A small network was shown many inputs. Here are its activations along a few directions, one row for each input.
Each table varies a few parts of the input and shows all the possible inputs, shuffled.
A made-up example of a description, with smaller parts first: one of 2 separate values, together with either a single point or one of 9 places along a line or (one of 5 places around a ring, together with one of 6 places along a line).
Shared parts are said once, and a part with two or three values counts as separate values.
In the rows, 128 means zero.

Other details of the inputs shift rows strongly along three fixed directions, in all tables alike. That doesn't count.

Rows:
row 1: [108 120  78  96 150  89 138 121 113 120 114 137 116  96]
row 2: [ 79 165 162 160 107 150 173 185 148 156 148 128 136 115]
row 3: [115 139 111  76 135  70 137 129  98 105 121 124 127 124]
row 4: [172 104 126 117 151 156  81 105 144 120 119 132 147 168]
row 5: [106 139 206  38 144  92 146 157 114 117 143 132 140 157]
row 6: [172 100 115 115 154 149  84  95 139 124 119 119 159 159]
row 7: [127 146 162 172 105 175 144 159 144 150 162 140 121 114]
row 8: [159 113 103 125 136  90  91  91 113 107 127 118 126 140]
row 9: [137 141  87 173 115 133 124 111 133 123 117 128 118 117]
row 10: [ 80 146 176  84 135 113 166 161 124 121 136 130 125 147]
row 11: [166 114 175 158 116 180 120 118 158 139 145 126 150 150]
row 12: [155 124 168 130 117 145 121 128 154 130 134 121 156 152]
row 13: [178 109 125 177 101 150  90 106 139 136 128 130 127 129]
row 14: [ 99 117 174  66 162 107 148 156 146 128 134 127 153 147]
row 15: [146 111 104 115 129  96 108  93  98 116 107 119 115 125]
row 16: [ 78 135  72 133 126 124 139 153 103 149 121 130 105  98]
row 17: [ 72 135 106  85 139  67 154 132  81 115 121 120 106 113]
row 18: [133 126 123  97 138 102 132 101 114 114 106 112 139 135]
row 19: [166 112 181 103 135 137 110 118 133 118 151 136 141 159]
row 20: [161  88 164 114 142 138  89 119 157 133 139 137 137 146]
row 21: [145 136  79 140 128 101 118 105 109 114 124 128 121 112]
row 22: [126 146 111 210 100 181 142 136 145 142 133 132 107 103]
row 23: [136 127 156 126 128 174 115 158 147 154 150 145 139 141]
row 24: [137 136  84 164 108 131 126 109 129 120 103 127 117 113]
row 25: [ 74 141 165 143 123 162 172 196 163 159 135 148 120 111]
row 26: [120 142  75 182 118 141 145 112 121 129 119 114 118  93]
row 27: [151 124 107 119 132 113 117  90 116 109  99 123 123 134]
row 28: [ 85 146  87 165 113 118 152 142 102 137 131 120  93  86]
Description of these inputs: one of 4 places along a line, together with either one of 2 separate values or one of 5 places around a ring.
Change only the place on the ring of 5 in row 8. List by row number the other rows that result.
> row 13, row 15, row 17, row 28
List by row number the other rows that have the place on the line of 4 in common with row 14.
> row 2, row 6, row 11, row 12, row 18, row 26

Rows:
row 29: [107 142 187  99 123 122 149 141 128 116 138 114 130 159]
row 30: [183 109  98 102 148 126  91  82 130  99 100 130 136 146]
row 31: [160 126  36 163 119 148 111  88 117 126  87 129 123  97]
row 32: [109 123 178 100 142 126 125 161 155 143 154 134 144 150]
row 33: [113 134 117  89 144 104 144 135 129 110 107 132 126 123]
row 34: [ 99 153 149 112 118  81 152 142 114 118 125 112 124 125]
row 35: [114 146 113 194  87 152 157 129 127 147 120 115 117 100]
row 36: [141 142  89 211 103 164 141 122 127 157 129 136 115  82]
row 37: [ 91 137  64 142 123 122 142 134 107 145 104 143  94  91]
row 38: [135 109 180  77 153 119 122 131 146 113 125 138 146 169]
row 39: [121 146  90 186 110 169 145 149 149 151 124 127 132  98]
row 40: [179 109 141 123 146 141  92 106 165 113 132 122 162 154]
row 41: [113 109  96 113 142 109 124 121 112 122 109 131 105 104]
row 42: [ 77 151  75 151 108  88 173 120 100 121 101 107 106  82]
row 43: [126 144 125  96 135  76 125 108  95  98 115 110 118 147]
row 44: [162  99  79 115 158  98  82  77 126 103 116 125 126 143]
row 45: [113 126 127 122 137 126 124 145 135 146 139 128 135 134]
row 46: [129 136 140 120 110  90 128 128 116 114 136 124 124 125]
row 47: [ 84 109  66  49 166  39 137 109  79 100  92 115 109  97]
row 48: [ 98 135 182 116 135 148 150 177 154 149 147 129 154 153]
row 49: [123 151 145 155 102 124 141 141 123 138 130 116 125 124]
row 50: [127 131 127  91 154  75 135 110 109 107 129 123 131 123]
row 51: [119 160 111 191  87 149 141 136 114 146 123 119 112 104]
row 52: [151 108 144 164 115 164 106 128 161 159 130 149 130 122]
row 53: [ 81 159 143 141 109 151 179 156 119 146 138 125 122 109]
row 54: [159 109 113 166 119 166 114 113 146 147 110 138 140 126]
row 55: [ 92 140  90 199 104 188 143 164 126 170 138 131 106  81]
row 56: [157 129 184 127 102 128 112 138 134 129 154 130 141 152]
row 57: [ 94 112 106  55 157  72 136 131  92 118 110 120 121 117]
row 58: [140 139 175 140 129 155 133 142 136 136 153 141 126 138]
row 59: [187 112  86 170 134 157  89  88 158 112 117 126 136 131]
row 60: [177 112 149  71 168 121  87 101 144  92 132 120 158 185]
row 61: [118 123 190 124 124 156 130 167 161 154 144 152 127 142]
row 62: [167 103 137  85 169 119  89  93 134  98 126 122 154 184]
row 63: [204  92 140 144 142 164  56  87 159 127 141 136 144 175]
row 64: [111 134 117 111 129  84 144 105 109  96 111 108 115 130]
row 65: [124 120 174 116 124 147 125 159 150 160 140 144 138 141]
row 66: [ 96 136 141 146 133 148 151 162 150 138 136 134 131 130]
row 67: [130 114  50  80 165  70  96  82  90 102 107 113 128 137]
row 68: [ 88 147 129  80 130  80 154 124  93 107 117 102 128 140]
row 69: [163  90  92 102 146 123  84  86 106 118 108 123 127 130]
row 70: [139 130 191 140 105 144 134 154 150 142 168 144 136 130]
row 71: [102 130 149  74 156 113 134 145 123 120 133 120 155 164]
row 72: [135 110  88 120 141 106 124  99 124 119  95 129 134 118]
row 73: [152 136 156 142 102 134 112 129 125 119 145 132 121 145]
row 74: [159 120  31 181 117 137 118  85 132 125  82 130 119  78]
row 75: [ 87 152 134  94 147  81 165 145 106 114 134 132 112 115]
row 76: [142 127 148  68 159 119 111 127 134 107 134 117 161 172]
row 77: [207 100 130 144 126 169  82  94 162 129 115 134 156 146]
row 78: [ 63 161 174 100 128 125 190 171 119 131 144 127 118 126]
row 79: [136 108  26 179 136 128 106  88 111 120 106 122  97  84]
row 80: [169 137 178 208  88 181 115 131 162 143 142 132 122 135]
row 81: [ 67 136  64 128 136 105 155 150  97 140 120 117 108  82]
row 82: [126 124  99 178 125 152 131 128 148 141 121 129 136 112]
row 83: [ 87 128 153  94 148 128 137 165 123 132 147 127 122 138]
row 84: [133 109 140 129 130 157 114 135 132 140 129 139 115 126]
row 85: [110 152 178 138  98 156 151 177 128 152 169 143 127 123]
row 86: [136 130  81 178 117 137 143  90 123 118 112 123 107  96]
row 87: [ 59 152 112 122 126 129 178 172 116 144 110 140 112 106]
row 88: [ 83 149 127 169 101 180 166 176 135 172 119 145 124 104]
row 89: [158 116 207  92 138 136 126 117 145 121 150 119 158 170]
row 90: [106 130 182  97 127 147 131 169 139 159 142 144 135 148]
row 91: [239  89 159 148 117 156  62  75 148 119 155 134 153 161]
row 92: [153 144 143 201  72 178 118 143 134 152 149 136 123 118]
row 93: [182 118 113 168 101 124  93  92 127 106 129 131 117 130]
row 94: [ 99 156 153 122 127 133 158 160 114 142 148 132 126 119]
row 95: [117 109 138 106 148 117 119 138 135 128 141 120 134 128]
row 96: [115 131 200 102 130 127 156 143 146 127 149 124 144 141]
row 97: [118 140  90 117 126  92 137 118  91 109 131 133 105 110]
row 98: [120 131 139  84 137  76 135 126 108  99 144 133 117 132]
The inputs of row 86 and row 53 match in every part but one. If row 93 is changed in the same way as row 86 into row 53, which row does it become?
> row 92
The inputs of row 71 and row 48 match in every part but one. If row 90 is changed in the same way as row 71 into row 48, which row does it become?
> row 65
Describe the family of inputs behind these rows.
> one of 5 places around a ring, together with either one of 6 places around a ring or (one of 2 separate values, together with one of 4 places along a line)
Change only the place on the ring of 6 in row 50. List by row number the other rows that result.
> row 34, row 42, row 46, row 70, row 96
A walk changes only the place on the line of 4. It starts at row 81 and steps to row 45. List the rest of the walk in order.
> row 48, row 39
Change only the place on the ring of 6 in row 56. List by row number the other rows that result.
> row 35, row 36, row 49, row 89, row 91
Change only the choice among 2 separate values in row 79. List by row number the other rows that result.
> row 41
A walk changes only the place on the line of 4. It starts at row 47 and steps to row 52. List the rest of the walk in order.
> row 72, row 74
A walk changes only the place on the ring of 5. It starts at row 31 and steps to row 30. List the rest of the walk in order.
> row 33, row 74, row 77
